Each row below holds a small network's activations on one input, seen along a few directions.
Each table varies a few parts of the input and shows all the possible inputs, shuffled.
Descriptions start from the smaller parts, as in this example, which fits no table here: one of 2 separate values, together with either a single point or one of 11 places around a ring or (one of 4 places along a line, together with one of 8 places around a ring).
Shared parts are said once, and a part with two or three values counts as separate values.

Other details of the inputs shift rows strongly along two fixed directions, in all tables alike. That doesn't count.

A family of inputs:
R1: 24 -16 45 -9 -2 29 2 47 -47 -37 32
R2: 26 -13 4 16 41 15 -24 6 -68 -36 11
R3: 51 -22 51 16 46 80 -12 38 -37 -49 8
R4: 1 -23 -51 -18 -1 -38 16 -37 -24 -21 61
R5: 36 -44 48 22 32 43 -26 55 -79 -10 -3
R6: -29 17 -27 -7 18 -37 -7 -4 50 28 -54
R7: 6 29 42 44 25 61 -22 63 44 -9 -91
R8: -17 25 -16 20 -2 -23 -7 -15 61 35 -38
R9: 5 -39 -23 -40 -26 -43 26 -30 -39 6 50
R10: -30 34 -30 11 -17 -42 2 -43 64 37 -27
R11: -7 -26 -16 -17 -29 -40 24 -38 -43 0 61
R12: -33 35 -2 0 -36 6 16 5 65 20 -40
R13: 17 -31 34 0 -7 39 12 42 -52 -43 17
R14: 31 -25 42 8 62 67 -14 49 -45 -61 7
R15: -14 26 34 37 41 49 -24 74 36 -21 -93
R16: 5 -34 -2 -8 -14 -22 15 -12 -45 -2 49
R17: -18 22 -35 -11 -12 -43 3 -33 67 43 -40
R18: -25 21 -10 7 -15 -12 -11 -6 48 57 -38
R19: 10 -3 -21 -30 -2 -3 12 4 -19 -53 56
R20: 17 16 48 35 40 40 -27 53 17 47 -97
R21: 19 -25 -49 -19 -20 -19 6 -43 -19 -5 55
R22: 42 -35 15 25 61 46 -34 50 -68 -33 -6
R23: -35 51 -7 -21 -44 -21 15 -9 78 30 -11
R24: -42 32 8 -17 -23 -2 15 -19 78 31 -18
R25: -8 -30 19 -34 -16 5 23 -9 -25 -27 57
R26: -57 29 -3 -4 -31 -57 -7 -31 38 45 -29
R27: 11 35 45 57 45 36 -51 34 15 20 -93
R28: -33 28 -20 5 -27 -35 8 -27 61 57 -22
R29: -3 -16 -48 -14 0 -38 16 -44 -32 -23 55
R30: 17 -14 -21 -5 -22 -12 21 -40 -39 6 55
R31: 10 -5 -25 -15 -32 -22 10 -56 -41 5 56
R32: 21 3 -29 -34 -32 -8 23 -25 0 -36 70
Each input here is: one of 4 places along a line, together with either one of 3 separate values or one of 5 places along a line.
- Changing only the place on the line of 4 turns R23 into R19. The same change can be made to R30. Which row results? => R29
- List by row number the other rows that have the place on the line of 4 in common with R9. => R1, R5, R11, R13, R16, R25, R26
- Change only the place on the line of 5 in R28. List by row number the other rows that result. => R18, R20, R30, R31
- A walk changes only the place on the line of 5. It starts at R17 and steps to R21. List the rest of the walk in order. => R8, R10, R27

A family of inputs:
R33: -19 33 -2 7 0 1 -11 6 50 13 -45
R34: 16 -9 -33 -20 -15 -3 15 -18 -10 -18 43
R35: 26 -11 17 8 25 33 -9 15 -36 -34 18
R36: -40 12 -13 -15 -30 -36 15 -22 35 19 6
R37: -3 0 27 7 10 17 -9 37 -1 8 -34
R38: 33 -30 16 18 25 14 -16 4 -62 6 10
R39: 29 -22 7 -7 26 22 0 20 -38 -35 18
R40: -36 3 -25 -26 -38 -43 22 -26 33 18 8
R41: -5 -9 -30 -18 -16 -22 13 -22 -5 -25 40
R42: 1 21 58 31 25 33 -22 50 7 14 -58
R43: 24 -28 24 6 5 22 0 23 -53 -26 25
R44: 34 -23 28 7 11 40 -2 23 -38 -9 15
R45: -5 -1 -29 -18 -15 -16 19 -33 -6 -23 46
R46: 32 -13 14 10 22 41 -3 14 -36 -34 11
R47: -14 16 8 19 10 -23 -18 -1 21 50 -49
R48: 32 -16 1 6 17 33 4 12 -28 -27 20
R49: -20 15 8 27 12 -17 -17 0 22 50 -55
R50: -27 11 -51 -4 -10 -53 4 -51 31 29 -2
R51: -9 -16 -10 -23 -23 -19 14 -22 -14 -6 48
R52: 28 -12 9 10 16 28 -3 15 -42 -40 21
R53: 2 -11 -15 -20 -36 -14 21 -31 -13 -6 42
R54: 12 -5 -31 -23 -14 -11 19 -25 3 -13 42
R55: 29 -29 9 1 30 33 0 23 -48 -41 17
R56: -36 13 -33 -22 -20 -38 8 -32 46 3 13
R57: 27 -16 14 3 27 24 -7 23 -38 -37 19
R58: -25 39 7 10 8 -7 -10 9 54 13 -45
R59: 13 12 19 44 49 20 -41 35 -3 19 -71
R60: 28 -16 25 5 4 30 -2 21 -57 -23 26
R61: 15 -26 23 -5 11 22 0 20 -35 -12 12
R62: -16 26 -10 21 22 -25 -22 -5 40 38 -57
R63: -4 -11 -6 -22 -22 -21 15 -15 -14 -6 41
R64: -4 9 29 18 39 29 -22 43 22 -1 -57
R65: -26 9 19 5 3 1 -1 19 28 21 -41
R66: -37 17 -30 -14 -16 -33 10 -25 44 2 4
R67: -29 40 0 10 2 -6 -12 9 52 14 -45
R68: 9 8 36 44 36 18 -38 40 -10 37 -72
R69: -3 -11 -8 -21 -26 -14 17 -28 -20 -7 52
R70: -1 15 47 29 17 37 -16 37 13 16 -57
R71: -29 25 -3 2 9 -7 -10 18 52 14 -53
R72: 12 -8 -30 -13 -15 -5 16 -19 2 -16 32
R73: -24 10 -26 -18 -44 -33 22 -30 41 26 11
R74: -11 -2 -14 -17 -35 -23 20 -27 -7 -3 38
R75: 6 -3 -26 -14 -18 -8 14 -27 -1 -21 31
R76: -2 -16 -33 -25 -13 -19 18 -20 -6 -24 35
R77: 35 -19 19 4 3 35 0 25 -42 -11 17
R78: 29 -23 24 -1 2 32 1 6 -45 -17 28
R79: -31 23 17 8 -7 -8 -10 21 37 25 -42
R80: -17 28 27 10 -4 4 -8 14 42 30 -49
R81: 34 -30 10 21 17 8 -12 6 -64 2 8
R82: -17 5 -49 -2 -11 -50 1 -45 20 21 0
R83: 36 -13 7 -3 15 27 0 5 -36 -34 26
R84: -21 22 -10 22 22 -20 -25 -8 41 38 -56
R85: -14 23 -2 7 6 5 -7 6 54 17 -35
R86: 4 -13 -13 -15 -25 -5 23 -20 -8 2 38
R87: 26 -16 10 6 23 28 -10 27 -42 -38 16
R88: 2 -7 -15 -23 -35 -12 18 -27 -14 -3 42
R89: -17 10 -19 -22 -36 -29 20 -27 36 26 15
R90: 8 18 39 30 37 45 -28 39 20 -1 -59
R91: -40 20 -17 -16 -37 -36 19 -34 37 22 10
R92: -5 -18 -16 -33 -24 -26 23 -22 -13 -4 42
- Describe the family of inputs behind these rows. => one of 2 separate values, together with one of 5 places around a ring, together with either a single point or one of 5 places along a line
- Changing only the place on the ring of 5 turns R64 into R76. The same change can be made to R85. Which row results? => R72
- Changing only the place on the ring of 5 turns R43 into R36. The same change can be made to R73. Which row results? => R86
- Change only the place on the ring of 5 in R57. List by row number the other rows that result. => R41, R56, R66, R87
- List by row number the other rows that have the place on the ring of 5 and the choice among 2 separate values in common with R47. => R42, R63, R80, R89, R92
- Change only the place on the line of 5 in R58. List by row number the other rows that result. => R39, R54, R57, R83
- Change only the place on the ring of 5 in R81. List by row number the other rows that result. => R38, R47, R49, R68

A family of inputs:
R93: -11 16 -15 12 -1 -15 -2 -13 22 8 -14
R94: 21 -14 -6 -13 -13 -11 7 -20 -45 -7 48
R95: -8 3 -1 -5 -8 -9 -3 -8 14 27 -13
R96: 30 -11 -3 7 16 15 -10 1 -43 -24 24
R97: 2 7 3 10 19 -5 -11 10 -6 -8 -15
R98: 2 -1 -4 -2 -15 -19 11 -19 -12 8 19
R99: 20 -15 14 21 34 27 -20 29 -37 -21 -8
R100: -20 28 26 4 -2 19 -11 16 36 5 -40
R101: 12 -12 27 8 19 12 -8 24 -23 6 -22
R102: 18 -17 -17 -16 -15 0 24 -8 -14 -23 52
R103: -7 3 15 -2 16 12 2 20 12 -8 -3
R104: -19 27 -26 -7 -10 -34 -2 -26 35 15 -8
R105: 13 -11 10 3 2 2 6 -1 -15 10 -4
R106: 7 -6 26 19 15 11 -13 24 -27 2 -13
R107: 9 -1 12 21 28 13 -17 23 -19 -13 -18
R108: -15 4 -7 -3 -14 -13 -4 -12 17 28 -5
R109: 3 -1 11 11 2 8 -13 7 -10 15 -6
R110: -26 10 -12 3 -23 -26 5 -22 29 31 -6
R111: 24 -20 -14 -2 10 14 -6 -7 -35 -18 28
R112: -7 22 18 6 -3 25 -6 27 18 0 -33
R113: 9 -7 -3 -8 -18 17 20 1 -19 -25 25
R114: 10 -5 -3 10 17 10 -4 1 0 -1 -16
R115: -31 17 -1 11 -13 -17 -2 -8 46 42 -37
R116: -22 9 -9 9 11 -9 -13 5 29 13 -33
R117: -12 11 -34 -21 -13 -32 7 -35 29 13 2
R118: 13 5 26 5 23 34 -8 28 1 -9 -5
R119: -5 1 -35 -19 -10 -22 5 -32 13 5 14
R120: -4 17 39 12 19 30 -19 27 25 0 -36
R121: -9 -11 -4 -9 -6 -15 4 -7 -4 14 2
R122: 6 -11 1 -7 -6 -17 6 -7 -32 -4 26
R123: -6 10 -3 21 12 4 -11 4 17 7 -27
R124: 32 -6 25 9 21 40 -9 42 -18 -18 1
R125: -23 13 -17 -17 -16 -18 23 -23 41 6 19
R126: 11 -21 -18 -26 -25 -8 19 -4 -23 -31 49
R127: -12 5 -22 5 -2 -11 0 -16 24 10 -10
R128: -3 4 -22 -24 -34 -15 13 -12 17 -6 24
R129: -31 16 -21 -19 -21 -31 14 -6 52 11 1
R130: -24 18 5 -5 -19 1 10 -9 34 -1 -12
R131: -15 18 18 24 34 11 -24 32 36 19 -75
R132: 20 -8 15 9 4 11 -9 7 -37 0 13
R133: 1 -1 -25 -4 -3 -9 -5 -19 -4 -4 18
R134: 2 9 -1 10 15 0 -3 0 19 8 -34
R135: 30 -16 22 3 15 21 -7 14 -38 1 -1
R136: -7 2 -24 -18 -37 -19 22 -16 23 -6 22
R137: 10 -4 15 18 2 6 -3 5 -20 6 -1
R138: 21 -12 -25 -7 -5 -14 13 -29 -33 -24 46
R139: -10 5 -13 -6 8 -18 -1 -7 17 5 -19
R140: -17 -1 -2 -22 -19 -4 14 -12 0 -20 22
R141: 1 -22 -6 -28 -12 -6 17 -21 -22 -33 58
R142: 28 -29 11 4 6 17 5 2 -44 -5 19
R143: -6 -10 12 8 6 3 -8 13 -8 14 -13
R144: -15 -6 -4 -1 -10 -17 -1 -6 -3 13 6
R145: 10 -2 35 12 17 33 -5 19 -1 -17 -8
R146: -3 0 11 -3 -4 18 6 23 -10 -19 -4
- Changing only one part turns R137 into R132. The same change can be made to R136. Which row results? => R128
- Changing only one part turns R122 into R94. The same change can be made to R116. Which row results? => R111
- Describe the family of inputs behind these rows. => one of 3 separate values, together with either one of 6 places around a ring or (one of 2 separate values, together with one of 6 places along a line)
- Change only the choice among 2 separate values in R138. List by row number the other rows that result. => R98
- A walk changes only the place on the line of 6. It starts at R117 and steps to R119. List the rest of the walk in order. => R111, R133, R96, R104
